These are the activations of a small neural network, seen along a few directions. Each row is one input.
In each table, some parts of the input vary, and every possible input appears once, in random order.
Descriptions start from the smaller parts, as in this example, which fits no table here: one of 2 separate values, together with either a single point or one of 11 places around a ring or (one of 6 places along a line, together with one of 8 places around a ring).
Shared parts are said once, and a part with two or three values counts as separate values.
In the rows, zero is written as 128.

Other details of the inputs shift rows strongly along two fixed directions, in all tables alike. That doesn't count.

A family of inputs:
r1: [144 150 135 117 140 147 105 115  88 175 142 146 130 106 131 140]
r2: [127 126 106 118 136  85 169 133 193  58 112 103 108 168 144 162]
r3: [123 132 133 105 122  96 130  89 154 105 118  95  98 161 154 176]
r4: [131 137 132 130 127 161 117 145  99 152 139 144 146 103 122 111]
r5: [ 88  92 128 163 112 107 146 146 192  76 113  96 151 147 103  99]
r6: [ 84  94 137 205 113 107 122 184 121 160 117 152 191 117  58  42]
r7: [163 120 130 111 137 151 112 136 103 156 127 141 114 118 138 129]
r8: [138 152 143 118 106 143 100 134  37 194 124 164 121 118 136 126]
r9: [159 111 129 125 138 148 115 144 114 150 125 139 124 119 125 114]
r10: [124 124 109 135 136 106 162 127 160  85 127 126 117 138 129 131]
r11: [105 121 127 123 122  76 144  97 189  79 111  82 109 171 139 164]
r12: [141 117 118 109 134 103 146 132 168  87 110 107 103 158 147 157]
r13: [151 136 120 120 139 148 133 121  97 145 138 153 115 109 138 122]
r14: [174 126 136  95 125 158 109 113  81 161 126 139  90 121 161 141]
r15: [108 150 123 111 104  84 144 126 121 106 107 122 106 169 150 165]
r16: [107  74 121 167 126  93 153 152 201  81 106 104 135 148 101  92]
r17: [141 167 129 102 135 138 118  87  83 155 148 144 108 111 154 157]
r18: [121 154 120 108 135  90 145 101 161  94 126 105 112 157 151 181]
r19: [114 129 102 127 134  88 176 123 184  55 122 112 108 159 140 147]
r20: [156 139 119 120 138 155 130 122  85 153 143 159 113 102 138 120]
r21: [155 155 135  84 133 135 105  92  98 153 134 124 103 136 161 180]
r22: [108 126 136 152 112 114 119 154  92 156 118 150 145 131 107 102]
r23: [148 140 142 109 136 144  96 111  96 177 136 135 125 116 135 145]
r24: [162 167 140  63 121 140 102  67  73 155 130 121  71 140 191 203]
r25: [124 133 129 115 132  96 129 109 161 111 121 104 123 152 138 164]
r26: [ 99 139 116 131 118 112 157 122 157  71 133 116 129 139 133 138]
r27: [108  95 139 160 114 146 119 151 138 133 125 124 155 113  96  79]
r28: [106 107 129 176 131 151 125 170 140 142 137 140 184 100  77  64]
r29: [111 149 120 127 134 100 145  97 146 104 138 121 121 134 134 153]
r30: [141 138 136 102 122 155 113 128 105 140 132 128 124 125 144 141]
r31: [114 127 123 115 118 113 142 132 169  79 119 100 128 157 139 151]
r32: [127 115 144 144 127 134 100 116 117 169 128 127 137 111 113 111]
r33: [123 148 127 126 125 160 129 128  94 138 146 148 136 102 128 113]
r34: [108 134 118 125 123 113 150 141 165  78 125 110 136 147 132 144]
r35: [111 131 124 115 133  74 145 107 194  77 112  87 117 173 140 175]
r36: [119 125 129 146 129 155 124 156 119 141 137 140 159 105 103  94]
r37: [161 114 134 114 126 150 114 124  99 151 123 134 100 122 146 127]
r38: [168 127 130 101 137 150 114 130 103 152 127 138 106 124 149 141]
r39: [ 92  74 139 205 128 143 119 191 164 140 126 135 207  98  48  32]
r40: [127 115 140 130 110 154 109 134 110 141 128 126 131 118 125 108]
r41: [112 101 139 158 114 149 115 148 131 137 126 127 153 111 102  83]
r42: [104 140 117 127 138  77 153 113 189  78 122  97 126 165 133 165]
r43: [126 125 103 121 137  86 167 135 194  61 114 102 110 165 141 158]
r44: [147 162 131  97 137 135 115  99  96 154 138 134 111 125 154 168]
r45: [108  75 120 204 147 126 143 191 172 132 125 143 189 103  54  39]
r46: [157 131 123 118 141 145 127 136 112 145 129 142 119 119 135 128]
r47: [172 121 138 101 126 162 105 118  76 169 128 143  95 115 154 132]
r48: [134 152 130 118 122 172 117 123  69 156 150 157 132  93 137 116]
r49: [107 127 130 169 143 132 123 128 129 155 145 147 164  95  89  85]
r50: [131 153 131 129 139 142 116 102  92 164 149 148 131 101 125 123]
r51: [147 142 136  95 121 157 109 124  97 141 131 129 120 125 152 147]
r52: [ 99 117 127 170 128 148 134 152 130 130 142 145 168  96  86  71]
Description of these inputs: one of 4 separate values, together with either a single point or (one of 3 separate values, together with one of 4 places along a line).
Question: Changing only the choice among 4 separate values turns r10 into r13. The same change can be made to r34. Which row results?
Answer: r28
Question: Which other rows does r44 become when the choice among 4 separate values takes its other values? List them by row number.
Answer: r1, r18, r42
Question: Which other rows does r17 become when the choice among 4 separate values takes its other values? List them by row number.
Answer: r29, r49, r50

A family of inputs:
r53: [135 120 138 121 109 158 113 134  87 143 129 139 125 118 133 113]
r54: [158 132 130 116 142 173 112 130 107 152 140 141 125 101 136 124]
r55: [122 116 128 144 123 128 128 167 131 135 117 135 147 126 109 106]
r56: [112 167 134 123 114 145 123 123  70 151 142 150 137 114 133 130]
r57: [132 102 125 146 135 152 132 139 145 121 132 131 135 103 112  93]
r58: [103 146 113 154 141 129 146 126 137 118 151 145 154 104 103 107]
r59: [124 108 135 151 138 111 113 140 146 151 124 122 154 126  99 108]
r60: [114 109 134 148 119 141 123 164 137 128 119 127 156 126 106  95]
r61: [208 178 126  41 139 176 110  80  23 175 142 160  45 116 209 198]
r62: [ 86 170 120 108 123  60 158  77 178  66 124  91 113 174 155 198]
r63: [134 113 131 141 119 138 123 152  94 154 121 154 132 120 117  94]
r64: [119 106 140 148 131 125 109 136 152 143 127 117 154 126 103 109]
r65: [137 136 105 104 140  94 166 121 188  62 119 101 107 164 153 174]
r66: [122 123 120 119 125  65 150 103 180  82 107  91  91 180 152 177]
r67: [115  94 142 155 122 125 115 128 145 139 126 115 147 121 100  94]
Question: What is each input in this table made of?
Answer: one of 3 separate values, together with either a single point or one of 4 places along a line
Question: Changing only the choice among 3 separate values turns r57 into r53. The same change can be made to r61. Which row results?
Answer: r63
Question: Which other rows does r54 become when the choice among 3 separate values takes its other values? List them by row number.
Answer: r60, r64
Question: Start at r67 and move only the place on the line of 4, one step at a time. The first step leads to r64. Which rows follow, in order?
Answer: r59, r66
